Each row below holds a small network's activations on one record, seen along a few directions.
Records have a field called F. Each example row is followed by its value.
Records without F are marked none.
The largest differences between rows may come from other fields.
Strong random noise was added to every row along 5 fixed directions; ignore it. To show where, here is one row again and again, with new noise each time:
[ -47   99  155   -5 -329  421   32 -163  120  357 -313 -109 -305  172
 -481 -112 -260   -2 -549  209  270]
[-358   18   85  -33  -64  325  -40  292  207   45   23 -237   37  140
 -111   -9 -156 -164  -31  -20  108]
[ 280  -52  175  -44   66    8  -85  -12  132    5   58   37   -1  -78
  -93   20 -115  135 -137 -129  -28]
[ 160   16  -97  -86  244  165  133   43  114   -9   95  263 -102  -71
    3  109 -243   40  -61   83   89]
[   8  119  -81 -169  365  221   80 -187   41   66   72  328 -175 -285
 -244  163 -115  173 -225  199   94]
[ 258 -288  -44  153  -62 -249  -55  640   83 -307  293 -238  391  392
  609 -132 -158 -294  488 -401 -109]
[-216  145 -132  -44    9  160  -42 -354 -287  237 -113   25 -169  -62
 -437 -103   92   59 -431  322  181]

[ -58   85 -311 -173  467  270  363  217  259  -59   24  449 -253  -18
  404  417 -420 -244  273  170  116]  f2
[-105  169  575 -407    3  199  324  157 -196  -33 -296   88  296 -437
    3    8  461   78   98 -171  204]  f3
[-183  127 -153    8  260   63  124  -53 -171   41  -38   96   87  -32
  -33  215   61  -43   -9  222  -30]  f8
[-348  -81  108    3   47 -217 -244   12  -63 -108  299 -268  291    7
 -101   45  192  148  156 -242 -216]  f6
[-448   94  -37   11  -65  280  -89 -271  134  208    5  -80 -214  194
 -277   74 -127   55 -333  220   -2]  f15
[  86    7  148  -50 -167  338  337  491  534  -45  -45   96 -185  124
  289   95 -506 -306  268  -70  194]  f1
[ 220 -304  253  232 -365 -183 -295  377  252 -232  215 -358  242  226
  377  -17 -130  -98  310 -635 -259]  f5
[-521    3  341  -55 -281   24 -333  442  188  -26   19 -592  273    2
  -28  -73  258  -54   89 -231 -142]  f14
[-322   41  -83  126  115  -65 -414 -189  264   -5  197  -75 -144    9
 -186   78  150  155  -72   47 -216]  f9
[-357   -3 -143   98  137  209  -83  246  446  -95  201  115   -9  -14
 -114  288 -330    3  124  -17  -72]  f11
[ 190  -95  423   40 -472  118  184  378 -134 -126 -315 -336  371  242
  305 -303  301 -129  263 -257  234]  f10
[-185 -100  546  131 -262 -363 -519   16  154 -202  147 -658  288   -5
 -202 -145  476   18  195 -412 -367]  f4
[ 144   68  243 -102  371 -174 -151 -276  220  -39   35  130   36 -385
 -252  268  -49  331  -36 -261 -171]  f7
[-549  154 -119   24  154  300   33  285  498  -79  215  -19   -5  -73
 -123  325 -343   -8   52  127 -105]  f11
[ 325   39  -42 -178  147  157  621  263   88  -64  -73  452 -135 -232
  336  108 -159 -115  222   98  262]  f1
[-743  104  145 -161   58  268 -110  -71   -2  162  -32 -180   42 -105
 -234   89  310 -194  -90  -13  -31]  f2
[ 317 -101 -405  174 -331 -107   56 -223 -342  162 -128   79 -323  428
  179 -191 -242 -113 -217  347   82]  f16
[-216   79  -22  133 -314  404   45   93  190  240 -156 -171 -366  382
 -142  -65 -396 -232 -280  304  241]  none
[-650  149 -501  -37  521  -92  106   86 -241 -116  322  280  227 -147
  263   73  394  -11  308  149  -11]  f9
[  36   79 -348  209 -296  102  335   73  -99  102  -83  -12  -59  339
  118 -112 -231 -274  -29  299  258]  f4
[ -43 -145 -342  103  371 -260  108  110 -208 -294  310  155  127 -148
  418  127  167   29  333   -6  -36]  f6
[-315  -59   35   24   72  -52  -32   97  -39   10  124 -241  285   87
   66   70  312 -138   66  -51 -127]  f8
[-565  -37  306 -150  117   96   35  480  323 -228  227 -283  413  -42
   92   93  210 -232  466 -360  -14]  f4
[-661  254 -314  -96  348   98 -217 -256  -64  -63  326  131  -99 -384
 -357  298   71   91 -122  280 -193]  f13
[ 311  -87  264   14 -230  -68   43  145   76  -35  -58 -180  271   58
  208 -109  116  -17   56 -166   35]  f10
[  88   28  -64  -99 -239   93  146  -73   -3  203 -317  197 -259   69
 -112 -136 -155   12 -214  224  213]  f14
[ 314  -46   59   26 -207 -116   15  215  154 -170 -112   18   25  153
   77  -40 -215   -6  141 -246 -115]  f13
[ 390 -158 -144   77 -144  -82   82  -94 -302  188 -236  155 -126  121
   56 -105   -4  -94  -63  129  128]  f2
[-197  327   33 -250   36  431  455 -281  -93  402 -465  257 -445 -265
 -326  108  -70   80 -356  340  414]  f12
[-336  185 -403  -84   37  285  265 -173  -32  292  -47  320 -235  212
 -144   19 -200   14 -205  449  291]  f9
[ -20  -73  107   93  -19 -151    0  193  184 -235   83  -80  213  -52
  110   33    7  -11  111 -173 -167]  f11
[-108  -46 -266  118 -183   19   86 -247 -142   68 -144  -25 -146  204
 -123 -131 -146  -64 -213  172  176]  f6
[ 653 -290   21  190 -405 -328  164  107 -220    5 -128   31  231  517
  400 -286  129 -211  147 -202  132]  f10
[ 252   96 -523  -89  402 -117  509   66 -426 -195   38  468   49 -167
  530  -10   35  -78  468   89   80]  f12
[-147    5   20 -149  129   91   83 -219  -91   52   -6  245 -114 -106
  -59   88   85   43 -106   42 -101]  f16
[ 547   44  156 -166  -15  -89   99  -79   85   40    7  166   34 -210
   73   -4  135  255   55 -171 -146]  f3
[ 266 -111 -332  -55   93   44  248  142   15 -184  154  220  -71   95
  297  130 -302  -99  112   17   82]  f5
[-654  106 -563  134  105 -155 -217 -279 -486  103  190 -239  128   44
 -188 -121  217  -94   38  282   37]  f7
[ -40  -11  618 -236 -456  299  -19   96  271  224 -432 -285  -37  -77
 -331 -103   87  -39 -203 -110  202]  f3
[  37  162 -272   26   90 -174  179 -201 -562   18  -38  314 -123  -61
   70   28  246 -115   18  235  214]  f1
[ 540  -57  177    8 -197 -287 -257 -393    6   68   -9   63  -97 -182
 -379   37  -55  354 -398 -126 -218]  f13
[-557 -161   74  310 -539  113 -234  388  103   31 -124 -696  250  501
   89 -243   35 -277   43 -191  -39]  f15
[ 227  -53  285   36  -68  -51 -290 -542   39  264 -232  -39 -222 -137
 -639    9  227  350 -376   87 -166]  f8
[ -55 -137  694  -84 -156 -186 -194  229   99   16  -43 -327  243  -46
 -140 -155  281  108  107 -447 -133]  none
[-290  113 -275   40  277 -151  -92 -117 -400  -39  182  -19  143 -193
  -40  -56  340   21  -47  151  -85]  none
[ 410  -29  -43  -16  178 -152   77 -441   22  131  -91  292 -266 -240
 -178   46 -157  264 -175  123   75]  f7
[ 347  -84 -441  -83  404 -125  333 -106 -416 -147   99  601    9 -265
  426   75  133  109  131  128    0]  f16
[-187   84 -407   27   78  169  307 -334 -258  144 -211  294 -210  -11
  -75  -51  -54   26 -268  473  162]  f15
[ 182  -84 -390  -10    5  246  576  442  110  -98   78  251 -207  209
  538  186 -480 -234  250  179  231]  f5
[ 432  -31  156  -62  -23  -12  318  208 -116 -168 -129   71  127 -108
  336 -103    6   34  336 -275   13]  f12
[ 144    7 -455 -101  127   29  219  159 -109  -69   88  389  -18   99
  323    5 -183  -91  129  175  136]  f14

Which value of F does each new row have?
[-534 -159 -214  366 -480 -139 -402  193 -150  -53  115 -693  250  669
  194 -297  -10 -353  103  -33 -141]  f15
[ -84 -171   52  -24 -189  217   94  322  154  -71  -45 -149  -75  134
  115   56 -112 -161   90 -121  178]  f5
[-115 -179  390   28 -700   40 -111   64  -24  123 -349 -593  -27  261
 -228 -269   75 -152 -214 -174  129]  f5
[ 313 -166   57  281 -364 -179  -58 -154 -196  205 -299 -188  -13  221
  -40 -199  111  -51 -183  106   -2]  f8
[ -62 -193  503 -122    5  -31 -284  470  446 -181  194 -402  255 -188
  174  171   37  153  240 -493 -353]  f16
[-184    2   38  -38   25   11 -105   80    5 -101  201 -103  261  -21
  182   19  114  -77  230  -23   -7]  f10
[  40 -105   11  365 -647 -331 -311 -264 -437  184 -187 -439  181  320
 -278 -417  327 -100 -198  -68   89]  f4
[ 470   34   43  -92  -97  106  123  -40  126   32  -40  236 -108    3
  152   43 -206  -36  -66   28   74]  f3
[  74  181  -78 -107   97  179  141 -358  -90  261  -74  191 -226 -353
 -290  105  -66  215 -285  185   45]  f12
[-265   91  -85  127  144 -197 -412 -365 -297   12  136  -70   40 -201
 -249  -95  333   93 -186   23 -165]  none
[  77  -59   50  135  120 -157 -259   12  115  -73  168   -9  -63  -57
   56   38  -41   47   32 -105 -152]  none
[ 619 -204 -145  142 -285 -437   70 -199 -319    8  110   45 -140  332
  338 -114  -45   11  -19  -69  -51]  f5
[ -15   80   12 -127  201  538  491  113  430   -1   23  314 -397  -87
  -56  300 -406  203  -19  269  173]  f6
[-211   18 -487   29  540 -329 -187 -134  -96  -98  443  106   60 -247
   50  198  -15  143  304  135 -171]  f7
[ -77 -111  -49   -4  -39 -276  -90 -148 -387 -169   92 -120   50 -103
  143  -98  311  -53   81  -47  -46]  f5
[-558  109 -316   18  135  467  190  171  277  -23   24  202 -165   65
 -192  235 -321 -184  -45  336  198]  f11
[-588   94   15 -115   43    8    3  188  -85  -89  -59  -95   31  -59
 -224  172  131 -147   53   58   -3]  f13
